These are the activations of a small neural network, seen along a few directions. Each row is one input.
Each table varies a few parts of the input and shows all the possible inputs, shuffled.
Descriptions start from the smaller parts, as in this example, which fits no table here: ring(8) and (point or ring(11) or (values(3) and line(4))).
Shared parts are said once, and a part with two or three values counts as separate values.

Other details of the inputs vary at random and push rows far along two fixed directions, the same in every table; ignore that.

A family of inputs:
x1: [  9   9  12  46  12  24 -15   0  -9  -6 -13   7  26 -12  19]
x2: [-11   5   6  11 -16  16 -17  -3  -1   9 -17  -5   8  15   1]
x3: [-42 -17  -5 -67 -31  -9  -9   2 -18  38 -27 -47 -10  32 -23]
x4: [  0 -11 -27 -13  -2 -18  30  -8  19 -13  22  25 -28  -7 -25]
x5: [-29 -12 -28 -54 -11 -21  -2 -21  -2   6 -24 -14 -17  45 -12]
x6: [ 56  26  59 107  43  31  -7  46  -6 -22  29  12  42 -80  32]
x7: [-12  -5   6   9 -17  16 -12  -6  -3   9  -9  -1   9   9   0]
x8: [ 30  -3 -29   2  25 -30  33 -11  19 -27  30  37 -28 -21 -11]
x9: [ 21   4 -25  12  25 -18  31  -8  14 -27  23  31 -17 -24  -6]
x10: [-42 -21 -20 -65 -37 -14  -7 -19  -2  19 -21 -22 -19  57 -21]
x11: [  4  -9 -26 -35  -1 -37  26 -15  23 -16  18  18 -39  11 -17]
x12: [ 49  28  35 106  42  28 -10  14   0 -29  13  28  41 -47  34]
x13: [-39   5   2  -2 -24  32 -34 -11 -31  24 -44 -33  33  33  20]
x14: [-36 -11 -25 -47 -27   2 -14 -22 -14  23 -34 -25  -3  45 -10]
x15: [-12 -20 -15 -71  -5 -31  23   8  10  16   4 -11 -33   8 -25]
x16: [-37   4  24  21 -28  54 -53  -7 -41  32 -54 -41  57  36  25]
x17: [ 11  24  49  87   3  50 -38  13 -10   0 -17   1  49 -17  38]
x18: [-24  15  54  58 -28  66 -62   5 -32  29 -44 -34  65  22  36]
x19: [ 32   1  10  16  24 -14  24  23   8 -16  23  11 -15 -46  -7]
x20: [-26  -7 -30 -47 -11 -15  -4 -21  -2  13 -24 -14 -20  40 -12]
x21: [ 10  -7 -24 -19   0 -23  20 -14  20  -8  29  18 -31  -4  -9]
x22: [ 49   2 -11  27  34 -38  43   3  38 -47  52  57 -32 -39 -11]
x23: [ 11  11  34  69  17  36 -22  10 -13 -13 -16   2  49  -8  20]
x24: [ 54   7  -8  43  36 -26  39   4  36 -41  52  57 -29 -47  -7]
x25: [  4  -4   9 -22   9  -6   8  19   2   1   8   2 -14 -18 -12]
x26: [-53  -6  31 -54 -46  30 -53   9 -40  66 -43 -81  37  52  24]
x27: [-43 -13 -29 -56 -40  -5  -2 -18  -3  20 -18 -18 -17  40 -16]
x28: [ 35  -3 -25   1  35 -43  38  -8  26 -39  34  40 -30 -18 -15]
x29: [ 25  -6 -39 -13  14 -43  52  -8  32 -31  50  45 -49 -26 -20]
x30: [ -5 -11  -7 -59  -3 -21  15   8   1   7   9  -8 -31   0 -19]
x31: [-51 -13 -24 -48 -33   9 -16 -22 -23  27 -37 -35   6  52  -8]
x32: [-45 -11  12 -62 -31  11 -25   6 -25  41 -30 -44   6  34 -13]
x33: [ 13  -7 -27 -18   1 -27  29 -14  23 -15  25  28 -38  -8 -15]
x34: [ 14   3  -7   6  20 -16   5  -8   6 -17  12  10  -1   1   4]
x35: [ 29  27  44 104  15  45 -13  17  -6 -20  11  20  47 -47  39]
x36: [ 30   4  19  10  23  -5  13  27   4 -13  28  16  -7 -40  -1]
x37: [-37 -16 -42 -68 -31 -22  12 -21   6  13  -8  -9 -36  36 -19]
x38: [-10   1   8  15 -18  21 -16  -3  -3   9 -14  -3  13   7   6]
x39: [ 31  -6 -28  -3  15 -36  41  -9  32 -27  43  44 -42 -25 -15]
x40: [-38 -14 -21 -59 -35 -14  -7 -17   1  15 -23 -19 -19  52 -19]
x41: [ 11  26  56 101  15  61 -46  18 -25  -8 -31  -7  77 -13  41]
x42: [ 10  19  45  84  -1  52 -35  12 -13   1 -15   3  51 -22  39]
x43: [-35  -6 -22 -42 -23   1 -18 -19 -12  22 -36 -26  -3  49 -11]
x44: [-32 -17  -1 -69 -26  -8  -2   9  -7  36 -19 -35  -7  27 -20]
x45: [ 26  10  -4  31  26  -4   9  -5  10 -20   9  21  -2 -17   5]
x46: [ 18 -21 -26 -63  14 -54  50  10  27  -5  40  15 -52 -16 -32]
x47: [ 16  -8 -53 -32  19 -47  49 -15  22 -28  34  34 -47 -10 -25]
x48: [ 41   8 -19  37  40 -19  35  -1  19 -39  44  44 -13 -44  -2]
x49: [  2 -21 -22 -73   2 -43  38   7  18   6  21  -1 -45  -2 -28]
x50: [-41  -9 -12 -39 -27  10 -26 -21 -20  29 -41 -35   7  56  -6]
x51: [-59  -2  31 -57 -48  36 -63   7 -48  61 -48 -78  33  53  22]
x52: [  3   0  13   3   2   1   3  22  -4   6  -4 -11   2 -21 -11]
x53: [-35   0  53   1 -29  48 -47  23 -37  51 -41 -57  58  21  20]
x54: [ 40  29  50 109  22  41 -18  16   1 -20   9  22  43 -44  38]
x55: [ 38  24  34  95  31  37 -18  10  -8 -18  10  16  48 -41  38]
x56: [-34  -9   8 -58 -25   6 -17  10 -17  32 -23 -35  -2  23 -15]
x57: [ 23  -7 -24 -16  16 -43  34 -10  33 -27  42  33 -40  -9 -17]
x58: [  7  -4   3 -10   9 -13  13  17   3   0   4  -5 -15 -23 -12]
x59: [ 20  -2 -23  -7  25 -32  27 -12  19 -28  16  25 -23  -5 -11]
x60: [ 27   3 -13  10  16 -22  21  -6  27 -19  36  30 -26 -18  -5]
x61: [-24  21  36  63 -15  67 -52   7 -40  19 -48 -31  74  10  37]
x62: [-28 -15 -27 -59 -23 -26   5 -18  11   6 -11  -7 -32  41 -17]
x63: [ 38   1   4  14  29 -24  32  24  13 -21  35  18 -21 -50  -9]
x64: [ 24  26  38  85  23  39 -31   7 -14  -6  -5   0  52 -20  39]
x65: [ 15  -2 -27  -7  15 -20  21 -15  12 -16  11  22 -21  -7  -8]
x66: [  2  10   9  30  -5  17  -8  -1  -5  -1  12   2  17 -10  19]
Each input here is: line(6) and (values(3) or (values(2) and line(4))).
The inputs of x41 and x59 match in every part but the line(6) part. If x52 is changed in the same way as x41 into x59, which row does it become? -> x19
The inputs of x45 and x43 match in every part but the line(6) part. If x33 is changed in the same way as x45 into x43, which row does it become? -> x38
A walk changes only the line(6) part. It starts at x16 and steps to x14. List the rest of the walk in order. -> x1, x65, x8, x55
Which other rows agree with x39 in the line(6) part? List them by row number. -> x8, x12, x22, x24, x28, x29, x36, x46, x47, x63

A family of inputs:
x67: [ 18   4   4  10  18 -17  11   8   5 -15   4   6 -10 -16  -2]
x68: [-15 -18 -50 -51  -8 -34  24 -30  12  -7   9  10 -36  30 -29]
x69: [ 21  -8   1 -11  10 -19  22   8  20  -5  31  16 -17 -15 -10]
x70: [  6  -2 -10   6  -1  -3  18   0  16 -14  15  29 -15 -14  -8]
x71: [-18   2 -13   5 -16  12 -12 -19  -4   7 -23  -6   8  19   4]
x72: [ -2   2 -14   1  13   1   1  -2  -8  -1 -11  -3   4   2  -6]
x73: [ 26   7 -21 -10   8 -27  14 -12  10 -11  38  13 -33 -22  14]
x74: [-19 -10 -49 -94 -21 -46  20 -30   6  13  26 -12 -53  32   0]
x75: [ 12  -1 -23  16  15 -10  13 -12   9 -17   8  23 -11  -7 -12]
x76: [ 15  -2 -10 -10  22 -12  22  10   9 -14  15  18 -21 -26 -22]
x77: [  6   1   5   0  13   4   7  13  -2  -8   9   9   3 -16  -7]
x78: [  5   3  -3  19   1   8   7   3  10 -10   2  22  -9 -19  -4]
x79: [ 15  -5  -7   4   3 -12  21   5  16  -8  23  19 -21 -18 -20]
x80: [ -2   9  31  41  -6  37 -24   9 -15   1  -8   1  35  -8  16]
x81: [ 11  10  28  34  10  10 -11  12  -8 -10  -6  -8  25 -11  21]
x82: [-29  -3   3 -22 -30   9 -27 -16 -13  14 -21 -28   9  45   7]
x83: [ -1  12  19  43  12  29 -19   6 -20  -1 -14  -8  45  -3  20]
x84: [ 13  -8  -4   3   0 -13  21   6  17 -10  31  20 -16 -16 -14]
x85: [ 11  12  37  37   7  23 -27   6  -8   1  -8  -8  36   4  29]
x86: [  7  -7   2 -12  10  -3   6   5   7  -2  10  11  -6  -6  -5]
x87: [  1 -11 -20 -45   5 -20  17  -4  10   3   5  10 -32   4 -22]
x88: [  5  11  19  45  -5  19 -15   2   2  -9  -4   8  20  -1  23]
x89: [-31  -9  10 -38 -31   2 -13   5 -18  30 -20 -41  11  25   3]
x90: [  7   3 -16  24   3   0  12 -14  12 -17   7  24   1  -2   3]
x91: [-32  -5  -9 -35 -18  10 -29 -18 -22  34 -41 -34  15  48   5]
x92: [  9  13  27  33  12  15 -16  12  -8  -7  -3  -4  28  -6  17]
x93: [ 17   3  -5   2  23 -18  12   5  11 -17  11  14 -16 -14 -10]
x94: [-45  -8 -16 -48 -27   5 -21 -17 -30  31 -49 -51   9  50  -1]
x95: [ 15   6  31  29   6  21 -14  17  -2  12   1  -7  23 -17  12]
x96: [ 12   5 -11  13   4 -13  14  -8  20 -17   9  23 -21  -5  -6]
x97: [ 8  2  8  0 10 -6 -8 -2  6  0 -4 -1 -3  5  4]
x98: [ 12  -4 -10   2   8  -4  15   2   8 -12  12  23 -19 -16 -19]
x99: [  1  -4 -16  -3  12 -14  16  -4  -2 -11   0   3  -1  -2  -4]
x100: [  7   2  19  16   4   5   1  21  -5   6   0 -11   9 -23   3]
x101: [-23  -6   2 -32 -13   2  -5   3 -14  13 -17 -21   3  12  -2]
x102: [-29  -4   7 -33 -23   8 -18   7 -16  32 -20 -37   6  20  -5]
x103: [ -1  12  32  48 -16  34 -19  10  -4  11  -9  -5  28 -12  19]
x104: [  5   2  13  13   9  11  -2  18 -10   0 -12  -5   8 -21   1]
x105: [-18  -5   9 -22 -14   3  -7   9  -7  18  -2 -22   7   8  -3]
x106: [ 14   4   1  19   9  -7   1  -3  10 -16   7  16 -10  -7  -4]
x107: [  4   0   9  22 -12   7   8   6  13  -4  16  11   1 -14   4]
x108: [-17  -4  -7 -19  -7   3 -14 -16 -12  15 -17 -14  16  33   8]
Describe the family of inputs behind these rows. -> values(2) and (point or (line(4) and line(5)))
The inputs of x70 and x78 match in every part but the values(2) part. If x83 is changed in the same way as x70 into x78, which row does it become? -> x72
Change only the values(2) part in x82. List by row number the other rows that result. -> x106
Change only the values(2) part in x98. List by row number the other rows that result. -> x80
Change only the line(5) part in x84. List by row number the other rows that result. -> x69, x89, x105, x107

A family of inputs:
x109: [ 10  -1 -10  12  17   3  12  -3   6  -9   9  22   0 -11  -8]
x110: [-14   3   6 -19 -13  11 -19  -3 -14  17 -13 -18   3  11  14]
x111: [  2  -6 -20  -3   5 -16  19  -5   8 -16  16  16 -11  -4 -13]
x112: [-21  -3   4  -7 -14  15 -19  -6 -13  10 -11 -11  19  23   4]
x113: [-18   2  -3   4 -13  17 -16  -9 -12  12 -33 -15  10  17   0]
x114: [-21  -7   0 -26 -20   3  -9  -6  -3  14  -7 -13   8  27   1]
x115: [  2  -4  -7   1   0 -11  18   2  11 -11  14  11  -3  -5  -4]
x116: [ 51  18  55 104  62  29   3  42  -6 -31  16  24  55 -75  18]
x117: [-23  -3  -3 -26 -21   3  -6   0 -10  19  -6 -24   1  14  -1]
x118: [ 10   1 -16 -12   6 -19  18   0   6  -9  14   9 -24 -16  -3]
x119: [  5   0 -18   3   7 -15  10 -13   5 -17   8  11 -12   2  -2]
x120: [-16   5 -10   2  -9  14 -16 -17 -16  10 -28 -17  13  20  11]
x121: [  9   0 -11   4   9  -1   6  -6  10  -9  -3  19  -9  -4 -14]
x122: [  8  -9 -13 -16  -1 -27  21  -2  17  -5  14   9 -29  -4 -18]
x123: [  2  -8 -22 -11   3 -23  20  -8  14 -18   8  16 -27   2 -20]
x124: [ 13  -2  -4  -8   5 -13   7  -5  10  -2  16   7 -13   0   2]
x125: [ -6   0  20   3 -14  12 -19   3  -5  16 -12 -13  11  11   8]
x126: [ 10   1   6   3   7   2   8   8   6  -1  21   9  -2 -16  -3]
x127: [-13   3  20   8 -14  16 -21   2  -3  10 -17 -10  17  17  10]
x128: [ -6   9   2  12  -1  22 -22 -12 -14   8 -21  -7  20  14  15]
x129: [  7  -1  -5  -3   2  -4  17  10   1  -4  15   7  -9 -22  -4]
x130: [  8  -4 -13 -32  24 -27  20   5  -2  -7   0  -1 -15   1 -21]
x131: [ 11   0   1  -2   7   0  12  11   4  -3  19  16  -7 -23  -3]
x132: [  1  13  24  21  -3  22 -27   5 -12  13  -6 -13  23  -1  24]
x133: [-17  -1   1 -19 -14   2 -15 -12  -4  12 -12 -15   4  31  11]
x134: [ -6   6  19  23  -7  23 -24   1  -9   0 -16  -3  22  10   9]
x135: [  0   1  26  21  -7  24 -17   7  -9  14   0 -11  28   0  16]
x136: [-20  -1   7  -5 -22   6 -14  -2  -4   9 -21 -19   9  23   4]
x137: [  7   3  -8  -3   4 -12   8  -2   6  -5  13   0 -14  -9   1]
x138: [-18   0  11  -9 -19  13 -14   5 -13  16 -21 -23   3   5   5]
x139: [  8  -7 -11 -27   3 -18  18   4  13  -5  14  16 -34 -12 -19]
x140: [ 41  10  34  66  47  15   1  37   1 -22   2  14  29 -49   5]
x141: [  6  -7  -7  -7  -4 -12  15   1   6  -1  16   1  -6  -6  -7]
x142: [ -9   6   8  10  -5  17 -24  -9 -12   2 -13  -8  19  20  17]
x143: [  8  -2   0 -10   2 -10   7   6  13  -1  12   9 -20  -9 -13]
x144: [  1  -8 -35 -14  10 -17  27 -11   9  -9   8  18 -20  -4 -20]
x145: [  3  -2 -20 -13   1 -26  17 -10  14 -12  10   9 -18   6  -2]
x146: [-14   0   3  -9 -18   2 -16  -8 -11  16 -12 -26   8  21  14]
x147: [  1  -4 -10 -18  -3 -18  15   2  11  -2   9   2 -28  -5 -17]
Describe the family of inputs behind these rows. -> values(3) and (point or (values(2) and line(6)))
The inputs of x126 and x143 match in every part but the values(3) part. If x131 is changed in the same way as x126 into x143, which row does it become? -> x139
Change only the line(6) part in x111. List by row number the other rows that result. -> x115, x117, x129, x141, x144
Which other rows agree with x124 in the values(3) part? List them by row number. -> x110, x118, x119, x120, x128, x130, x132, x133, x137, x142, x145, x146
